A small network was trained on made-up records. Each row is its average activation on records with the value named, seen along a few directions.
Related values have similar rows: they may be neighbours, one step apart, or belong to one group.
(in the rows, 500 means zero)
Random noise pushes rows far along 19 fixed directions. That doesn't count. These rows show it; they differ only by the noise:
[603 414 515 652 502 654 594 493 533 492 541 461 458 523 497 527 375 577
 576 550 462 443 511 355 668 504 555 656 357 652 531]
[578 209 659 441 384 652 602 625 593 580 680 481 615 622 454 519 305 445
 615 405 489 415 466 469 500 461 493 648 516 643 344]
[687 550 348 497 581 565 345 538 533 456 173 579 397 409 453 520 349 409
 628 497 563 419 494 577 530 473 516 303 476 491 512]
[395 552 453 485 568 463 493 489 434 466 520 417 409 503 548 474 544 552
 463 596 439 583 496 461 617 645 495 488 416 595 572]
[506 353 419 465 421 578 545 663 411 632 440 494 664 517 610 517 626 518
 445 527 536 399 468 443 602 512 520 407 446 508 483]
[696 458 404 492 560 638 297 304 563 537 631 518 500 568 274 481 458 573
 619 428 481 502 610 646 568 514 470 683 460 642 569]
[494 473 470 449 563 416 451 427 448 503 452 475 507 593 632 316 503 540
 452 527 366 543 398 532 561 508 379 451 593 696 517]
[428 490 592 387 541 437 538 530 582 465 466 511 410 521 605 314 454 532
 339 592 587 481 510 399 503 516 389 590 534 552 391]
[543 598 657 422 572 685 410 458 608 438 557 490 559 411 576 511 416 318
 383 624 518 441 464 555 363 572 615 605 430 426 457]
[539 516 670 542 553 385 343 571 427 580 523 475 542 596 480 554 302 456
 525 182 545 465 504 485 394 448 423 518 392 544 457]
[337 548 642 401 411 440 662 592 370 449 530 714 670 506 630 421 666 491
 303 615 388 376 375 533 680 292 440 605 640 389 437]
[337 485 618 295 394 446 693 554 453 480 659 511 544 538 689 393 451 542
 368 584 424 582 449 506 603 296 408 571 556 629 384]
[564 480 487 335 450 373 636 544 566 440 391 466 489 395 514 446 782 520
 502 573 352 552 517 602 439 530 475 504 722 311 751]
[645 447 487 485 563 631 492 208 510 622 627 573 405 435 233 550 600 662
 553 496 652 390 505 537 397 547 581 426 505 297 390]
[246 612 499 459 623 434 374 320 614 483 558 485 476 439 559 435 543 526
 333 680 513 620 552 573 453 571 317 704 524 611 496]
[478 513 630 567 446 456 405 537 371 438 308 462 704 679 703 469 583 337
 545 534 169 404 425 418 737 536 494 439 413 468 518]
[274 507 511 535 460 463 450 419 502 549 347 677 642 422 357 801 604 479
 677 528 351 473 488 694 692 409 418 494 563 324 513]
[462 531 504 652 508 483 512 562 393 513 401 539 544 441 561 536 512 415
 484 546 506 375 442 403 470 455 463 437 448 456 446]
[615 328 616 561 635 509 517 426 717 507 487 373 536 510 610 463 467 546
 417 601 517 462 460 324 373 578 430 471 322 785 479]
[330 376 558 539 462 378 588 520 423 589 557 463 625 570 517 641 721 637
 514 434 403 458 428 481 588 538 436 459 451 424 532]
[578 570 437 502 480 437 451 523 465 390 420 529 570 548 620 441 465 450
 393 454 586 596 432 539 406 485 595 252 515 557 449]


FUBO, 16 values:
vot: [534 456 492 390 334 501 580 494 654 404 510 463 378 646 547 290 381 481
 485 450 642 647 603 434 420 551 609 494 694 403 326]
vobaz: [742 392 336 485 525 459 500 420 592 505 414 381 423 635 527 371 551 763
 595 415 375 617 518 506 694 524 494 498 483 702 767]
vug: [532 428 569 536 642 631 447 490 803 432 556 514 625 446 402 718 625 545
 431 612 541 489 503 500 555 701 652 602 262 619 691]
veke: [460 518 509 647 464 514 420 404 414 480 520 469 628 574 507 480 621 342
 553 563 380 415 482 448 414 541 469 439 516 421 363]
tik: [603 384 363 541 593 568 375 492 494 676 439 369 380 536 406 404 498 536
 631 472 503 478 569 387 519 720 448 541 464 612 603]
lizo: [463 509 404 645 501 446 457 385 599 447 410 401 549 510 490 529 601 442
 507 663 445 751 621 404 486 708 556 371 520 680 552]
vek: [518 600 366 701 406 482 554 298 748 129 500 616 593 615 582 447 566 585
 404 698 503 693 607 504 642 316 588 551 477 653 486]
sovu: [724 588 520 450 478 591 600 434 583 230 582 623 382 516 321 437 516 529
 470 634 531 546 552 502 608 545 745 515 491 489 526]
rez: [429 459 502 352 586 355 563 762 654 352 478 326 275 450 562 476 487 464
 519 477 474 412 493 515 343 537 335 533 446 467 590]
devut: [436 544 713 578 592 587 521 518 311 612 638 525 627 515 625 312 425 244
 334 545 354 521 246 439 359 741 668 525 762 622 482]
fipo: [540 426 482 376 482 380 507 485 534 536 400 508 576 566 615 406 629 607
 365 494 570 488 503 454 463 407 401 282 514 549 406]
bis: [462 388 557 539 551 539 599 548 584 478 524 607 402 507 368 451 593 545
 459 546 596 274 422 439 504 579 502 575 612 327 395]
gul: [474 404 497 515 481 392 618 688 621 304 550 490 321 507 365 494 399 467
 642 550 511 384 555 424 478 403 307 622 415 590 461]
rol: [351 633 597 479 365 413 523 402 304 600 565 405 486 550 570 443 503 489
 533 440 352 627 605 455 539 424 452 653 613 364 501]
lizap: [481 529 352 478 485 555 436 437 575 494 397 410 420 597 572 411 495 544
 486 499 566 722 528 507 545 792 690 408 609 448 582]
bosi: [338 589 389 530 352 421 477 406 723 301 465 393 475 567 609 546 512 595
 543 631 509 598 738 464 646 310 348 624 224 507 425]
FUBO is arranged as a ring.
Q: Name the neighbours of tik, in listed order.
A: vobaz, vug
Q: Name the neighbours of fipo, in listed order.
A: veke, rol
Q: Name the neighbours of gul, in listed order.
A: sovu, bosi
Q: Name the neighbours of vot, in listed order.
A: vek, devut

ZUD, 14 values:
galu: [538 588 665 125 441 515 491 537 433 563 655 479 454 565 572 364 293 524
 391 335 567 695 543 610 522 457 620 551 555 499 462]
rufoz: [384 505 424 401 582 463 452 659 583 398 440 478 390 473 538 440 509 487
 386 577 633 482 509 524 462 648 439 512 508 501 488]
muri: [319 545 473 479 463 490 501 698 247 633 551 460 513 394 467 562 444 305
 619 505 292 611 492 569 574 595 453 653 628 597 679]
duziz: [512 524 571 531 604 295 637 506 521 300 539 577 416 472 425 370 715 554
 346 674 492 475 429 370 466 572 431 450 497 609 549]
bupa: [565 521 448 515 428 427 519 547 483 547 457 410 559 476 553 474 526 518
 438 489 543 694 655 403 470 517 524 507 464 611 629]
fif: [695 552 596 513 488 591 540 775 368 422 577 428 535 511 572 559 453 433
 491 393 386 357 489 443 586 464 644 628 317 482 690]
bof: [410 535 497 551 393 349 518 745 429 444 375 468 541 416 554 572 472 193
 671 497 348 416 529 492 358 269 300 417 513 425 481]
ziz: [627 455 494 505 450 619 544 514 522 502 497 633 572 503 386 464 548 485
 523 569 421 478 611 463 746 466 577 679 538 590 605]
zolo: [355 425 319 399 305 563 502 522 532 533 311 559 503 585 429 585 505 513
 659 574 536 669 655 513 832 559 605 352 556 424 391]
pag: [598 580 610 404 513 299 603 393 393 627 370 657 493 374 390 413 738 624
 387 506 497 548 572 445 506 405 461 457 697 368 642]
pemi: [592 461 619 462 587 626 427 439 470 594 452 404 490 450 527 456 424 329
 617 601 261 388 485 464 504 557 428 567 489 562 517]
vavi: [505 533 366 347 476 509 438 453 579 620 375 449 513 325 412 546 744 486
 515 698 478 612 800 506 594 505 444 531 449 477 694]
dag: [503 481 541 536 492 404 557 478 533 531 389 500 546 419 551 442 591 410
 462 607 487 507 489 387 304 457 435 337 593 496 457]
zut: [801 603 472 617 579 668 272 495 478 476 274 578 449 546 432 394 437 486
 494 469 586 223 687 341 727 471 533 663 270 391 504]
ZUD is arranged as 3 separate groups.
Q: Which other values are in the same group as galu? Give them in the order they are listed.
A: muri, duziz, bupa, pag
Q: Which other values are in the same group as zolo? Give them in the order they are listed.
A: bof, ziz, vavi, dag
